Each row below holds a small network's activations on one input, seen along a few directions.
Each table varies a few parts of the input and shows all the possible inputs, shuffled.
Descriptions start from the smaller parts, as in this example, which fits no table here: ring(5) and (point or ring(9) or (values(3) and line(4))).
Shared parts are said once, and a part with two or three values counts as separate values.

Other details of the inputs shift rows strongly along two fixed directions, in all tables alike. That doesn't count.

A family of inputs:
x1: [-11  -2 -17  13 -12  -4   8   5  13  -4 -12  30]
x2: [  1 -38  78 -23  38  18 -13  64 -13  55  34 -42]
x3: [ 21  -2  -2  40 -16 -11 -27  10 -30  23 -18 -24]
x4: [ -3  -2 -15  11 -15 -13 -11 -13  -6  -1 -14 -11]
x5: [  1  11 -29  38 -13 -17 -20 -17  -9  11 -18 -19]
x6: [  8  -8  -9  24 -14 -15  -6   8  -6   5  -8  17]
x7: [ 14  11   1  30   8  14 -24  15 -23   6  13 -23]
x8: [ -6 -10   1  23  -2  11 -12  16 -18  16  -1 -12]
x9: [ 16  -2 -28  38 -16 -22 -16 -16  -9  -9 -19 -13]
x10: [-33   4  -1 -17  11   8   7  -7  11  -7  17  -3]
x11: [-63   5 -34 -41  -5 -11  50 -32  60 -44  -4  62]
x12: [-29   7  -7 -32   9   9  14 -17  16 -39  21   8]
x13: [ -5  16 -36  43 -14   6 -20 -15 -21  -3  -6  -8]
x14: [  0 -14  -5  -5 -14 -10  14 -12  12 -25 -11  10]
x15: [-16 -12  19 -26   2  -3  25  18  19 -15  -8  14]
x16: [ 35  32  -5  -9  30   8  24 -33  20 -13 -24  21]
x17: [-31  -9  -6  -9  -6   4  14  -5   0 -14  -1  12]
x18: [-19  32 -31  -8 -13  -5  14 -27  16 -45 -10  19]
x19: [-11 -22  15  -5   7   3  12  18  -2  -7   7   3]
x20: [-25 -24  -1 -25  -4   3  29 -13  17 -36   7  21]
x21: [ 71   1  -4  49  20 -10  -2 -15 -11  24 -42  -2]
x22: [-30 -14  -8 -14  -3   2   8 -13   3 -15   5   3]
x23: [ 19  22   1 -53  32  13  49 -12  16 -12   2  -2]
x24: [-29 -21  20 -26  23   6  22  15  22  -6  18   2]
x25: [-35  23 -44  -5 -28  -9  14 -34  15 -30 -11  44]
x26: [-11  12  -8   5 -11   6  -6   6   3   9  -2  17]
x27: [ 19 -12   3  19 -19  -8 -18  -3 -18  10 -10 -18]
x28: [ 31 -43  80   9  34  22 -22  85 -28  56  25 -43]
x29: [ -4 -11  16   3   4  -6 -14  19  -1  36   8  -5]
x30: [-42  -7  23 -68   6   7  24   6  34 -12  19  31]
x31: [-13  -4  14  -8   4  11  -3  12 -12   1  13  -7]
x32: [  1  12 -34  17 -15   1  -7 -38 -10 -37   9   1]
x33: [ 16  -6 -44  44 -35 -23 -12 -32  -8 -13 -15  21]
x34: [ 63 -14  94 -31  60  27   1  51  -7  67   0 -25]
x35: [-71   0  -2 -72   3  11  71  -4  69 -57 -14  58]
x36: [ 12 -26  25  -4 -11  -2 -13  17 -11  25   8   2]
x37: [ -3  -1  19 -36  -2   6   8   2  16 -14  23  22]
x38: [ 10  14 -18  12  -9 -10 -21 -13  -4  -6  10   3]
x39: [ 12 -49  74 -23  34  12  -8  61 -11  31  32 -33]
x40: [ 18 -39  86 -33  26  26 -16  57 -23  38  42 -38]
x41: [-76 -15  10 -94   1   6  56  -8  60 -36   8  60]
x42: [ 60   6 -42  40   3 -17  12 -24 -24  13 -31 -22]
x43: [ 29   0 -17  58  -9  -6 -51  -8 -48  20   7 -43]
x44: [-42   3  28 -64   6  12  34  13  30 -21   4  21]
x45: [ 13  30 -38  42 -10 -16 -28 -23  -7   3   5  -2]
x46: [  4  24 -29  35 -10 -13 -24 -20  -9   7  -9 -22]
x47: [  1  -5  54 -24  17  21  -5  52   0  29   9 -21]
x48: [ 19  15 -12  11 -14  -5 -13 -19  -6 -21   0  -9]
x49: [  4 -23  15  -6   1 -10  -4  18   6  10   7   8]
x50: [-13   5   4 -20  -2  -2  -2  -5   7  -9   1  -7]
x51: [ 62  16 -35  65   2 -11 -14 -40 -23  27 -53  -3]
x52: [-28  21 -25  -5   9   3   8 -26  15 -30  16   4]
x53: [ -6   7 -15  21 -15   0  -5   1  -4   5 -23  -2]
x54: [ -1 -10  17 -21 -10   3  -4   4   2   6  14  13]
x55: [ 27  14  -7 -27  19   8  30 -12  -5  12 -10 -15]
x56: [ 35 -39  85  -2  17   8 -33  84 -34  77  21 -31]
x57: [-11   5  28 -46  16   6   9  11  20 -18  16  -6]
x58: [ 17  10 -37 -10   3  -4  37 -33  -2   2 -29  -1]
x59: [ 18  11 -26  30 -28 -10 -22 -28 -18  -8 -12 -13]
x60: [ 30  35 -51  74 -26 -10 -42 -16 -27   6 -11  -2]
x61: [ 46  18 -14  63 -16 -13 -50   7 -41  24   3 -17]
x62: [-25  25  -4 -29  11   0  16 -11  31 -26   8   4]
x63: [  2 -21  84 -47  39  28   1  65  -7  19  43 -23]
x64: [ 22  36 -38  53 -17  -4 -28 -14 -17  -8 -17 -15]
x65: [-10  16 -23  15  -9 -10 -15 -15   2  10   4   6]
x66: [ 10   7 -30  45  -8 -22 -14 -14  -3   1 -17 -15]
x67: [-59 -15 -11 -54 -11  10  46 -31  32 -49   4  39]
x68: [ -6  14 -51  47 -32 -10 -14 -20  -8   4 -25  21]
Each input here is: line(4) and (values(2) or (values(3) and ring(5))).
Question: The inputs of x23 and x55 match in every part but the line(4) part. If x52 is changed in the same way as x23 into x55, which row does it become?
Answer: x10
Question: The inputs of x22 and x12 match in every part but the line(4) part. If x4 is changed in the same way as x22 into x12, which row does it become?
Answer: x57
Question: Which other rows does x42 become when the values(2) part takes its other values? List them by row number.
Answer: x21
Question: Which other rows does x60 become when the ring(5) part takes its other values? List them by row number.
Answer: x37, x38, x45, x61

A family of inputs:
x69: [ 43  -2  47  -7  27   6  -2  14  10  28 -27  -6]
x70: [  0  20  30 -29   7  27 -22   8 -12  -2  40  -6]
x71: [ 52  -4  22  45  31   4  -8  13 -12  33 -30 -19]
x72: [ 17  12 -27 -17  -4 -19  14 -27   6 -13  -1 -19]
x73: [ 55 -13   8  90 -16  -9 -43  50 -46  41 -24 -27]
x74: [-32  28 -56  36 -39 -22 -37 -37  -2   5  -1  21]
x75: [-48 -42  44 -65 -10  21  21   6  -1  -3  -2 -19]
x76: [  6  -8  37 -14 -16  -1   5  41  10   7 -16  17]
x77: [  0  32 -20  -1  19   7  15   0 -10  15   4 -20]
x78: [  8 -10 -36   0  14 -10  42 -53  20 -27 -25  34]
x79: [ -1 -10  37 -48   4   9   4  -1   6 -32  43  -3]
x80: [ 19 -11   8  25  -9  11 -10  42 -25  40   0   8]
x81: [ -4  30 -44  53  -9   4 -21 -28 -11 -51  -2  -5]
x82: [ 69  -6 -15  60  12 -18 -28  12 -49  38   5 -72]
x83: [  3  -2  21 -24 -19   9   2  30  -1  25   1  26]
x84: [-11  42 -35  19 -23  -2 -18 -42   4 -60  -3   9]
x85: [ 52 -26  39 -19  25  -6   5  -1   0  27  -7  -4]
x86: [ -9  20  33 -60  25   6  26  24  31  -6  -3 -15]
x87: [-49 -20 -43  10 -18 -21   7 -27  24 -29  11  26]
x88: [ 23  29 -64  52   1   0   8 -60  -8   6 -38  21]
x89: [-11 -48  34 -43   5   2  38  41  13  -6  11  31]
x90: [-65 -62  57 -70  18  35  41  32   2  -3   8 -18]
x91: [ 53  38 -12  35   3  -6 -40   5 -44  51  -1 -55]
x92: [-43  -5  -7  26  -4 -10 -14  13  19  -4  -1   7]
x93: [ -4  -1 -30  14  -5   1   2 -31  -7 -51  25  -1]
x94: [-41   6  -2   2 -18 -17 -19   0  27  -8  -4  15]
x95: [-47 -10 -33 -15 -30 -29   2 -37  30 -30   9  32]
x96: [ 59  11  16  18  15   6 -21  -6 -20  55 -16 -11]
x97: [-28  39 -53  -2   7  -5  38 -30  29 -46 -27   4]
x98: [-11 -11 -30 -20 -40 -23  28 -25  15 -37 -15  50]
x99: [-61 -14  28 -37  16  13   6  35  24  20  34  22]
x100: [  6   0  46 -14  32  38 -21  41 -23  16  50 -23]
Question: What do these inputs look like to the network?
Answer: values(2) and (point or (values(3) and ring(5)))
Question: The inputs of x71 and x69 match in every part but the values(2) part. If x100 is changed in the same way as x71 into x69, which row does it become?
Answer: x70
Question: Which other rows does x81 become when the values(2) part takes its other values? List them by row number.
Answer: x84
Question: Which other rows does x91 become when the ring(5) part takes its other values? List them by row number.
Answer: x70, x74, x83, x96

A family of inputs:
x101: [  4  34 -31 -13  10  -1  34 -35  29 -18 -28  36]
x102: [ 68  -9 -16  82 -18 -19 -48  -4 -56  34 -19 -38]
x103: [ 17   4 -11  21   7  -2  -8 -10 -17  -1   0 -19]
x104: [-14 -13   0 -30  -1  -3  33 -10  22 -23  -9  24]
x105: [ 35 -49 116 -51  50  25   0  91 -13  70  29 -46]
x106: [ 66  12 -19  79 -10 -16 -61  -7 -57  30  -3 -53]
x107: [-19 -25  53 -70  31  15  41  30  28   6   9   6]
x108: [-29 -14  50 -45  18  19   8  44  12   6  27  -4]
x109: [ -5 -27  81 -32  30  22 -13  72  -4  37  36 -30]
x110: [-62 -23  73 -98  35  30  42  51  44 -10  40  20]
x111: [ -8  -2 -33  34 -29 -14 -14 -15  -5  -9  -9  17]
x112: [-50  17 -24 -65  -2   6  51 -43  44 -62   3  42]
x113: [-41   9 -34  -5 -20  -5  16 -25  19 -23 -11  30]
x114: [ 21  18 -47  47 -13  -9 -15 -35 -23 -12 -16 -19]
x115: [-46   9 -43 -39  -7  -1  54 -51  42 -50 -18  45]
x116: [-79   6 -44 -45 -29  -4  51 -44  53 -69 -13  75]
x117: [ 57  28 -16  41   9  -7 -12  -9 -14  28 -30 -13]
x118: [-32  32 -65  23 -36 -13  -9 -49   5 -42  -4  24]
x119: [ 12  -5  -8  45 -12  -8 -32   9 -24  27  -1 -16]
x120: [-19 -10  46 -73  27  18  31  18  26 -13  29   6]
x121: [-51  25 -47 -11 -27  -5  11 -38  27 -49   3  34]
x122: [ 36  -5 -25  83 -31 -23 -54   3 -43  27 -12 -21]
x123: [ 77  31 -26  70   2  -9 -32 -14 -33  37 -33 -24]
x124: [-11  26 -58  45 -33 -12 -30 -40 -11 -23   0   7]
x125: [ 30 -42 118 -50  57  29  -4  90 -12  56  39 -55]
x126: [ 62 -25  24  46   4  -7 -37  26 -42  43  -1 -36]
x127: [-19  -1 -14  11 -11  -6  -4  -3   3   1  -7   7]
Question: The inputs of x119 and x127 match in every part but one. If x111 is changed in the same way as x119 into x127, which row does it become?
Answer: x122
Question: What do these inputs look like to the network?
Answer: values(3) and (point or (values(2) and line(4)))
Question: Which other rows does x107 become when the values(2) part takes its other values? List them by row number.
Answer: x127
